Each row below holds a small network's activations on one input, seen along a few directions.
Each table varies a few parts of the input and shows all the possible inputs, shuffled.
Descriptions start from the smaller parts, as in this example, which fits no table here: one of 6 places along a line, together with either a single point or one of 11 places along a line or (one of 2 separate values, together with one of 8 places around a ring).
Shared parts are said once, and a part with two or three values counts as separate values.
(in the rows, 128 means zero)

Other details of the inputs shift rows strongly along three fixed directions, in all tables alike. That doesn't count.

Table:
x1: [ 99 133 112 147 104 139 146 170 126 146 148 146 155 100]
x2: [183 104 157 111 124 126  96 187 102 151 125  88  85 163]
x3: [ 87 144 135 135  71 118 109 106 196  94 103 151 154  92]
x4: [146 139 126 119 177 133 150  76 120 103 140 135 149 137]
x5: [ 96 144  60 133 190 150 182 112  99 131 170 174 169 144]
x6: [150 114 108 117 155 140 119 165  86 143 156 101 104 154]
x7: [119 121 135 142 137 101 131  60 159 103 122 150 119 138]
x8: [155 127 140 116 118 112 115 136 119 139 112 100 106 135]
x9: [143 111 152 123 142 107 112 105 130 117 129 124 106 160]
x10: [ 95 124 162 154  95 124 119  91 182  95 108 165 147 111]
x11: [111 159  71 121 188 132 193 101  91 137 165 159 183 120]
x12: [149 108 163 133 144 127 111 103 128 102 135 115 107 149]
x13: [156 151  75 117 169 162 185 184  71 173 160 124 152 134]
x14: [160 128 130 110 190 116 135  61 101 107 137 117 129 150]
x15: [120 134 135 131 118  99 123  75 162 103 119 141 146 114]
x16: [114 115 141 136 101 107  96  94 172 105 103 131 100 131]
x17: [ 89 117 157 160  92 117 114  86 177  97 119 153 144  97]
x18: [181 120 129 108 166 128 122 123  94 139 134  94 121 139]
x19: [145 128 135 103 143 112 104  99 133 105 123 106 110 149]
x20: [178 120 135  97 124 129  95 178 102 151 114  67  79 154]
x21: [132 133 151 127  73 119 111 164 151 144 100 109 120 107]
x22: [132 119 128 140 175 137 148  81 117 103 158 143 137 146]
x23: [128 124 118 133 176 125 152  74 112 124 136 142 128 138]
x24: [178  99 160 113 127 130  89 178  89 158 117  82  87 149]
x25: [140 103 155 132 143 113 106  96 118 115 132 110 106 139]
x26: [142 126 149 105  66 120  72 189 137 143  95  84 103 109]
x27: [121 123 158 146  94 105 108  68 181 102  93 132 130 105]
x28: [101 158 103 127 120 132 160 141 124 139 135 152 175  94]
x29: [132 112 166 144 104 120 107  91 171 106 101 133 109 122]
x30: [ 87 159 110 141  94 134 158 131 163 123 129 169 188  80]
x31: [159 117 170 121  79 124  86 152 153 130  97  96 118 103]
x32: [102 140 118 143 109 153 153 162 123 154 122 149 150  92]
x33: [101 139 105 150 125 153 165 139 130 148 132 160 161  94]
x34: [179 131 130 101 163 125 129 133  98 130 139 100 117 155]
x35: [109 166  66 116 189 155 187 110 103 116 165 162 179 134]
x36: [ 80 127 154 152  88 104 116  92 171  96 122 156 138 107]
x37: [119 131 131 123  72 118  97 163 147 143  95 104 114 105]
x38: [105 114 166 151  89 103 104  87 183  87 121 145 123 122]
x39: [158 119 122 125 187 118 146  72 116 111 146 133 106 173]
x40: [133 117 121 137 177 127 145  78 116 118 145 148 140 147]
x41: [109 146 111 138 107 143 153 155 122 158 118 135 161  84]
x42: [ 49 148 106 151  94 140 144 137 152 114 138 173 167  92]
x43: [123 132 146 127 100 113 102  95 173  93  99 123 111 134]
x44: [ 64 145 102 150  95 145 147 139 165 119 130 183 172 101]
x45: [132 117 120 133 180 105 142  56 126 105 148 152 130 164]
x46: [ 88 142  94 134 107 143 144 166 128 152 125 146 140 102]
x47: [145 134 107 109 185 115 135  68 106 106 135 117 109 170]
x48: [148 118 134 127 186 119 140  79 109  97 161 130 113 175]
x49: [124 129 144 127 141 102 122  49 148  97 116 134 142 116]
x50: [ 83 139 106 146 119 133 157 147 120 140 152 156 162 101]
x51: [123 116 170 140 106 116 107  91 167 109 100 131 108 122]
x52: [149 150  86 117 175 171 184 177  66 174 154 120 156 124]
x53: [112 117 154 133 102 113  93 104 171  92 109 139 110 144]
x54: [163 104 146 107 124 132  85 187  98 142 135  74  75 158]
x55: [142 120 136 120 143 124 112 106 138 106 121 120  90 162]
x56: [133 105 162 129  76 103  83 164 141 146 103 109 102 122]
x57: [184 121 130 116 164 139 134 124  99 138 130  97 112 150]
x58: [102 138 158 136  96 115 119  81 180  97 104 145 156  91]
x59: [192 124 131  91 170 122 122 147  80 146 142  81 104 161]
x60: [132 122 122 128  93 158 125 243  89 197 125 111 138  95]
x61: [132 114 134 117 120 121  96 148 119 131 120 113 101 149]
x62: [137 124 110 115 188 119 134  73 107 108 139 129  99 174]
x63: [ 84 146  66 134 188 146 181 111  90 125 179 164 164 135]
x64: [ 58 153 103 147  97 144 155 133 165 123 123 177 160  94]
x65: [118 151 119 139 107 158 158 162 132 145 120 140 162  93]
x66: [138 135  93 123 177 172 175 186  63 173 164 136 156 134]
x67: [154 119 148 125 121 125 118 145 130 133 119 115  97 145]
x68: [152 124 126 107 120 118  96 138 128 129 118  97 112 132]
x69: [153 118 154 127  74 107  92 154 151 144  95  95 104 114]
x70: [102 139 112 138  79 142 143 208 123 179 120 136 142  85]
x71: [118 120 158 136 100  99 106  94 162 111 102 134 104 128]
x72: [100 151  99 119  78 144 127 209 124 165 119 123 158  78]
x73: [ 76 130 146 149  89 121 110  98 185  79 122 157 134 117]
x74: [109 145  77 138 189 149 196 114  99 133 174 180 176 144]
x75: [ 76 139  98 137  89 144 135 189 130 157 127 153 157  95]
x76: [140 126 123 121 121 115 108 113 140 122 113 108 108 138]
x77: [148 101 177 129  85 125  78 173 123 140 111  87  93 119]
x78: [115 155 112 135 102 145 159 167 135 145 125 143 158 102]
x79: [169 110 121 100 172 134 112 160  79 144 145  94  88 182]
x80: [160 117 154 117  83 105  90 166 129 155  96  81  93 121]
x81: [110 112 153 139  99 114  91 102 170  88 122 129 107 136]
x82: [192 119 131 104 170 133 125 140  71 153 128  78  97 156]
x83: [158 120 134 127 192 133 146  71 113 107 139 131 110 166]
x84: [ 94 138 121 142 105 143 149 173 126 142 148 146 154 104]
x85: [176  99 166 116 127 136  92 179  94 148 132  74  85 145]
x86: [118 143 111 130  86 162 151 246 107 192 129 127 140  93]
x87: [123 126 118 128 172 114 147  84 111 116 146 151 134 157]
x88: [125 138  95 125 102 169 140 230 109 175 132 124 128 111]
x89: [158 109 133 128 192 128 137  71 111 108 146 135 121 171]
x90: [120 134 123 130 136 113 125  58 165  86 117 139 125 143]
Each input here is: one of 3 separate values, together with one of 5 places along a line, together with one of 6 places around a ring.
Question: Changing only the choice among 3 separate values turns x27 into x76. The same change can be made to x83. Which row results?
Answer: x55
Question: Changing only the choice among 3 separate values turns x88 into x39. The same change can be made to x19. Which row results?
Answer: x59
Question: Changing only the choice among 3 separate values turns x16 into x33. The same change can be made to x43. Which row results?
Answer: x65
Question: Which other rows does x34 become when the choice among 3 separate values takes its other values? List them by row number.
Answer: x4, x35
Question: Which other rows does x75 become when the place on the ring of 6 takes its other values? List them by row number.
Answer: x5, x44, x53, x61, x79
Question: Which other rows does x14 become when the choice among 3 separate values takes its other values? List them by row number.
Answer: x26, x28
Question: Which other rows does x15 become when the place on the line of 5 takes its other values? List them by row number.
Answer: x1, x7, x45, x69

Table:
x91: [144 122 156 121 112 107 109 122 140 125 111 120 123 131]
x92: [136 133 139 126 136 138 136 125 129 120 128 127 126 131]
x93: [144 128 139 124 128 130 125 121 136 127 114 128 128 132]
x94: [141 130 132 122 133 118 131 122 127 131 127 131 138 132]
x95: [128 103 155 136 104 104  94 127 145 124 120 123  99 139]
x96: [143 124 156 127 113 128 112 124 147 115 114 116 111 130]
x97: [103 125 139 149 142 118 135  46 167  77 129 160 128 144]
x98: [126 104 158 135 105 104  95 127 143 124 119 124  99 139]
x99: [119 123 135 130 136 133 124 126 118 119 137 126 126 133]
x100: [103 153 103 137 114 148 166 166 127 143 147 153 173  96]
x101: [163 117 130 119 150 149 127 172  89 148 141 100  98 157]
x102: [106 146 102 139 168 106 170  33 141 100 141 163 159 126]
x103: [160 119 123 117 154 138 133 174  79 151 154 102 108 156]
x104: [ 68 125 142 153  44 136 105 184 166 143 106 150 146  74]
x105: [101 148 110 134 103 141 146 153 126 151 119 136 161  80]
x106: [134 127 143 122 121 116 114 112 126 129 110 109 121 115]
x107: [146 120 159 128 105 124 103 123 154 113 110 112 106 129]
x108: [122 111 148 136 123 126 114 128 134 126 120 133 104 141]
x109: [132 109 153 133 105 120  90 124 146 111 119 110 106 131]
x110: [ 94 127 115 150  96 148 137 169 143 146 127 155 139 106]
x111: [103 156  62  97 155 129 135 128 114 120 140 129 131 148]
x112: [138 133 121 126 139 127 140 124 126 123 144 128 137 131]
x113: [141 132 121 129 133 129 137 113 129 135 117 121 124 122]
x114: [124 110 144 137 122 126 113 127 136 126 121 132 104 141]
x115: [128 120 151 134 120 131 118 128 136 117 122 125 108 139]
x116: [175 120 123 105 151 139 117 164  88 154 131  95 120 141]
x117: [117 109 146 132 123 121 104 125 127 124 125 127 111 134]
x118: [ 90 124 139 145  80 125 121 170 143 144 123 148 135 104]
x119: [109 150  97 135 114 143 163 163 129 152 137 157 179  97]
x120: [ 78 161  73 113 157  96 147  48 156  78 138 165 140 156]
x121: [115 146  93 101 121 120 112 130 143 114 114 120 102 153]
x122: [ 92 119 127 145  82 136 111 166 146 141 121 141 136  98]
x123: [145 125 142 129 119 132 118 123 146 117 120 119 116 130]
x124: [127 123 130 134 131 124 130 128 125 122 142 130 124 139]
x125: [128 139 112 122 159 143 149 122 108 123 149 132 149 126]
x126: [120 118 120 138 144 137 136 128 122 131 137 143 119 142]
x127: [126 108 137 137 118 111 110 128 136 128 131 130 109 140]
x128: [143 117 153 124 106 120  93 121 150 111 115 106 114 122]
x129: [108 137 135 134  82 141 119 163 150 131 119 129 149  88]
x130: [133 128 143 121 130 129 118 122 127 117 128 118 129 124]
x131: [130 144 111 126 157 138 162 114 107 140 130 133 139 124]
x132: [139 134 129 123 143 136 141 122 123 131 123 136 137 133]
x133: [136 134 128 125 131 113 137 114 121 136 124 120 129 121]
x134: [144 117 157 120 108 114  93 118 144 120 103 112 120 124]
x135: [134 135 131 124 132 113 137 115 119 137 123 121 129 121]
x136: [186 113 144 109 129 134 104 165 110 151 113  89  98 148]
x137: [126 116 142 132 120 127 107 125 133 115 128 118 116 132]
x138: [148 114 130 127 160 115 126  99 117 111 148 120 108 164]
x139: [139 129 116 122 143 132 130 119 123 129 129 129 145 126]
x140: [128 126 120 137 141 143 140 127 126 122 140 134 124 141]
x141: [111 122 104 134 160 139 143 125 105 133 152 145 137 137]
x142: [106 143 110 136  95 138 137 153 135 149 116 131 156  80]
x143: [172 125 135 107 148 133 128 171  86 150 144  94 111 147]
x144: [165 133 103 103 180 151 148 164  64 161 149 110 139 143]
x145: [125 122 144 132 125 120 123 129 126 120 135 127 119 139]
x146: [134 140 114 127 149 135 154 114 115 138 126 129 134 123]
x147: [118 128 118 131 151 141 139 125 110 122 148 133 136 134]
x148: [132 142 104 126 153 123 160 114 108 141 139 131 144 123]
x149: [142 129 129 123 132 118 131 122 129 131 127 130 138 132]
x150: [143 128 138 128 119 122 122 113 137 131 107 114 114 121]
x151: [111 150  97 137 118 158 165 162 132 150 129 158 173  99]
x152: [131 141 115 124 155 133 157 125 111 127 152 137 147 132]
x153: [110 130 138 136 136  99 123  31 162  88 111 141 136 118]
Question: Changing only one part turns x121 into x111. The same change can be made to x96. Which row results?
Answer: x125
Question: What do these inputs look like to the network?
Answer: one of 3 separate values, together with either a single point or (one of 4 places along a line, together with one of 5 places along a line)
Question: Which other rows does x141 become when the choice among 3 separate values takes its other values? List them by row number.
Answer: x95, x126
Question: Which other rows does x98 become when the place on the line of 4 takes its other values? List them by row number.
Answer: x95, x118, x127
Question: Which other rows does x123 become when the choice among 3 separate values takes its other values? List them by row number.
Answer: x112, x128

Table:
x154: [129 137 121 128 132 136 143 128 125 133 128 132 144 118]
x155: [124 121 128 132 131 129 126 133 122 131 134 129 122 133]
x156: [136 132 126 123 130 129 129 129 125 129 127 121 131 126]
x157: [128 136 122 129 132 136 143 129 125 133 130 133 143 119]
x158: [119 134 117 130 131 136 140 134 126 130 133 137 136 127]
x159: [146 119 143 127 130 129 119 130 125 129 125 117 117 134]
x160: [120 129 123 134 132 133 140 132 122 134 136 138 139 123]
x161: [122 138 113 126 130 133 140 132 127 132 130 133 138 123]
x162: [133 128 130 127 131 131 129 132 124 128 131 125 128 130]
x163: [131 129 125 125 130 130 129 132 126 129 128 126 124 132]
x164: [133 126 130 128 131 126 130 129 121 134 129 126 129 127]
x165: [141 119 140 126 129 128 117 132 125 126 129 117 115 137]
x166: [139 125 128 118 128 122 114 131 126 127 124 114 113 139]
x167: [131 130 122 123 130 124 127 128 122 133 126 122 127 126]
x168: [123 135 120 129 132 136 140 133 125 130 134 135 141 122]
x169: [125 122 128 131 131 129 126 133 122 131 133 128 123 132]
x170: [137 123 130 120 128 123 114 133 126 126 126 116 112 140]
x171: [137 133 125 122 130 128 129 128 125 130 126 120 131 126]
x172: [129 120 133 133 132 129 129 133 122 132 134 130 126 131]
x173: [129 132 118 120 130 126 125 132 126 129 127 123 126 132]
x174: [128 130 120 122 130 128 125 133 126 128 129 125 124 133]
x175: [128 129 127 128 185 105 142  17 141  76 139 148 131 159]
x176: [139 120 136 126 129 127 117 133 126 127 127 119 111 141]
x177: [138 118 136 127 129 127 117 134 126 126 128 120 110 142]
x178: [137 120 134 124 129 122 116 130 122 131 125 116 113 136]
x179: [123 136 120 128 132 135 140 132 125 130 133 134 141 121]
x180: [140 115 142 129 130 123 118 131 122 131 129 119 115 136]
x181: [130 133 117 119 129 126 125 131 126 129 126 122 126 131]
x182: [115 134 113 128 131 134 136 136 126 129 135 137 135 129]
x183: [130 129 123 124 130 125 127 129 122 133 127 123 126 127]
x184: [117 133 116 130 132 131 138 131 122 134 133 135 137 122]
x185: [144 121 138 124 129 120 119 127 122 133 123 115 118 132]
x186: [124 129 126 136 133 140 141 134 125 131 136 139 139 123]
x187: [112 120 146 135  96 118 103 124 157 112 115 131 117 126]
x188: [145 118 143 128 130 130 119 131 125 128 126 118 116 135]
x189: [131 124 131 130 131 134 128 134 124 127 134 128 126 132]
x190: [124 135 119 129 131 129 141 129 122 136 131 134 142 119]
x191: [147 122 141 125 130 128 120 128 125 129 123 115 118 133]
x192: [129 127 126 128 130 131 129 134 126 129 130 128 123 134]
x193: [130 138 120 128 132 135 143 128 125 133 127 131 145 117]
x194: [122 137 114 127 131 134 140 132 126 132 131 134 137 124]
x195: [146 124 136 122 128 119 119 126 122 133 121 113 119 130]
x196: [ 99 134 135 142 100 129 129 123 157 117 121 148 146 106]
x197: [122 129 143 129  96 114 108 117 159 117 106 124 121 117]
x198: [115 133 114 129 131 135 136 137 125 128 136 138 135 130]
x199: [126 123 127 130 131 128 127 132 122 132 132 127 123 131]
x200: [136 127 133 129 132 133 131 130 124 130 129 126 129 127]
x201: [116 131 118 132 132 132 138 133 122 133 135 137 136 124]
x202: [109 132 137 135  98 121 119 121 158 118 112 137 131 114]
x203: [129 128 124 125 131 125 127 129 122 133 128 124 125 128]
x204: [114 132 114 130 131 135 136 137 125 128 137 139 134 130]
x205: [110 127 144 139  99 118 119 119 154 121 115 138 135 110]
x206: [138 129 131 127 132 132 131 129 124 131 127 124 131 126]
x207: [109 125 145 140  99 119 119 119 154 121 116 139 134 110]
Question: Changing only one part turns x207 into x205. The same change can be made to x182. Which row results?
Answer: x170
Question: What do these inputs look like to the network?
Answer: one of 6 places around a ring, together with one of 9 places along a line
Question: Which other rows does x203 become when the place on the ring of 6 takes its other values? List them by row number.
Answer: x157, x166, x175, x185, x194
